These are the activations of a small neural network, seen along a few directions. Each row is one input.
Each table varies a few parts of the input and shows all the possible inputs, shuffled.
A made-up example of a description, with smaller parts first: values(3) and (point or line(11) or (line(4) and ring(8))).
Shared parts are said once, and a part with two or three values counts as separate values.
In the rows, zero is written as 128.

Rows:
x1: [ 83 141  92 141 117 109 148 154 106 137 125 107 116 134 179 127 148]
x2: [ 88 165 119 153 131 155 139 180 129 138 154 140 138 104 169  87 151]
x3: [ 86 150 111 153 132 120 128 177 135 140 140 107 132 133 174 108 156]
x4: [150 105 137 112 138 152 144 145 176 145 142 105 114 157 102 116 103]
x5: [142 121 104 122 153 117  90  68 111 112 121 119 121 106 124 156 129]
x6: [149 119 143 112 136 183 155 151 172 136 156 137 122 127  96  95  93]
x7: [159 142 216 112  12  73 158 101 163  87  60 182 181  99  90 122 205]
x8: [145 130 122 133 168 124  70  92 142 114 139 124 132 106 120 138 137]
x9: [ 80 140 110 149 116  98 143 165  67 135 117 128 124 161 173 142 132]
x10: [146 141 131 137 165 156  82  95 139 108 154 157 140  76 118 118 127]
x11: [147  96 139 110 125 130 161 133 108 151 116 122 111 178  98 152  77]
x12: [139 116 123 128 149 106  82  79  69 114 116 135 130 127 115 169 113]
x13: [150  98 118 102 124 142 165 122 147 147 124 102 103 157 107 134  93]
Describe the family of inputs behind these rows.
Answer: point or (values(3) and line(4))
Which other rows does x11 become when the line(4) part takes its other values? List them by row number.
Answer: x4, x6, x13
Which other rows does x10 become when the values(3) part takes its other values? List them by row number.
Answer: x2, x6

Rows:
x14: [160  90 142 107 130 102 124 106 152 123 124 126 107 159  97 151 102]
x15: [ 82 146  63 159 207 169  96 178 108 151 194 105 109 151 189 109  97]
x16: [170 105 146 100 117 170 161 100 118 134 127 138 123 138  82 127  77]
x17: [105 154 165 135 103 137 157 181 124 124 128 175 155 114 118  99 139]
x18: [119 143 140 137  97  91 126 124  98 149  98 121 142 132 145 142 176]
x19: [153 127 121 103 116 138 165 105 182 127 111 110 119 130 114 124 134]
x20: [132 118 124 104  79 131 160 127 167 116 115 103 126 128 123 103 150]
x21: [112 142 142 116  72 137 193 162 115 118 108 166 134 140 129 112 132]
x22: [ 68 140  34 154 195 147 113 151  80 154 171  95  92 127 194 125  87]
x23: [126 146 160 141 103 130 145 158 152 153 126 141 152 100 133  95 163]
x24: [159 124 137 124 153 141  82 100 152 104 147 156 122 116 107 128 127]
x25: [ 94 156 133 141  98 106 144 130  76  97 116 176 142  98 150 134 143]
x26: [133 135 137 122  73 129 180 139 144 148 106 132 131 126 144 108 156]
x27: [126 130 146 123 108 132 123 148 176 122 134 113 147 102 112  93 157]
x28: [107 131 156 135  82  92 162 169 107 115 104 160 139 164 132 140 125]
x29: [147 140 142 123 144 140 127 127 192 133 130 120 140 103 103 115 141]
x30: [153 112 128 126 143 144 109  76  81 114 125 154 134  94 105 152  88]
x31: [119 124 126 119 103  93 105 114 122 118 104  93 139 134 125 139 172]
x32: [124 137 139 138 117 124  90 124 157  94 136 126 148 110 137 104 168]
x33: [135 137 107 129 142 111 114  78 144 107 114 124 130  87 136 149 146]
x34: [139 131 122 117 142 101 109  93 137 129  99 102 133 135 117 159 155]
x35: [165 106 128  89 117 146 155  98 160 125 131 131 100 135  92 124 110]
x36: [165 119 165 121 144 173 122 124 128 140 144 149 143 111  71 119  83]
x37: [104 163 160 149 112 127 124 156 104  96 131 187 154 122 143 109 149]
x38: [115 148 127 148  98 100 132 107 104 127 114 142 140  84 165 130 167]
x39: [114 129 112 130 104 103 110  98 128  96 120 115 136  86 144 128 162]
x40: [125 155 154 155 112 121 112 133 133 125 129 153 152 109 158 106 173]
x41: [148 113 136 122 128  94 135 112 174 125 106 105 126 154 118 152 127]
x42: [128 123 151 141  83  86 150 146 135 145 102 126 137 150 147 136 148]
x43: [160 119 147 110 144 149 116 122 170 131 149 141 120 108  81 116 116]
x44: [165  88 160 118 130 126 131 108 110 132 119 134 131 162  87 153  69]
x45: [ 81 134  81 144 200 184 131 202 127 176 194  89 103 140 169 108  90]
x46: [146 146 134 138 154 132  94 104 173 106 130 134 141 111 128 126 151]
x47: [ 83 133  53 144 200 136 111 173  67 170 153  67  90 169 178 135  99]
x48: [148 113 110 115 142 121 103  74 123 106 130 146 111  91 115 150 121]
x49: [151 108 127 103 143 109  98  87 116 128 115 123 114 140  96 159 131]
x50: [164 123 155 135 153 165  88 102 110 113 142 164 145 118  97 130  94]
x51: [156 106 145 114 143 133 104  89  74 137 111 132 138 143  86 160  98]
x52: [127 105 139 123  89  87 129 135 159 113 110  98 132 152 127 132 143]
x53: [ 83 119  64 133 173 186 168 179 118 170 167  78  74 165 177 116  83]
x54: [ 86 107  68 159 186 135 140 189 106 166 163  73  82 189 174 135  77]
x55: [ 99 152 146 131  97  97 138 147  70 119  99 154 145 146 130 146 153]
Changing only one part turns x18 into x42. The same change can be made to x31. Which row results?
Answer: x52
Changing only one part turns x46 into x41. The same change can be made to x24. Which row results?
Answer: x14
Describe the family of inputs behind these rows.
Answer: ring(6) and (point or line(6))
Which other rows does x45 become when the ring(6) part takes its other values? List them by row number.
Answer: x15, x22, x47, x53, x54
Which other rows agree with x23 in the ring(6) part? List them by row number.
Answer: x17, x27, x29, x36, x43, x45

Rows:
x56: [ 71 152 107 143  86 117 187 196 129 156 121 102 124 143 189  99 166]
x57: [124  98  97 119 175 182 160 169 112 163 168 108  86 180 121 126  38]
x58: [133 104 125 100 101 155 209 173 172 170 127  89 102 173 115 107 100]
x59: [178 134 151 119 172 205 100 114 227 118 181 148 138  67  84  76 117]
x60: [100 149 169 140  47  77 165 173 140 113  92 148 157 142 150 113 188]
x61: [ 60 149  78 161 162 144 140 193  70 149 161 122 109 151 195 119 105]
x62: [153  91  94 119 203 142  83  95 109 151 147  83  98 159 107 164  71]
x63: [163 103 187  98  63 115 188 148 183 127  97 137 134 172  78 121 124]
x64: [ 88 142  75 161 190 102  64 122  67 137 141  97 120 129 180 158 138]
x65: [125 152 168 138  72  80 116  98  79 101  83 173 170  94 127 144 181]
x66: [189 105 187  97  87 119 138  72 122 117  88 163 147 124  57 152 117]
x67: [180  91 120 100 147 112  93  35 121 101 110 126 112 123  83 177  99]
x68: [115 140 101 140 133  72  72  62  79  87 104 138 134  93 154 169 164]
x69: [113 182 132 157 155 168  78 139 181 102 174 158 160  41 153  68 184]
Describe the family of inputs behind these rows.
Answer: values(2) and (point or ring(6))
Changing only the values(2) part turns x65 into x66. The same change can be made to x56. Which row results?
Answer: x58
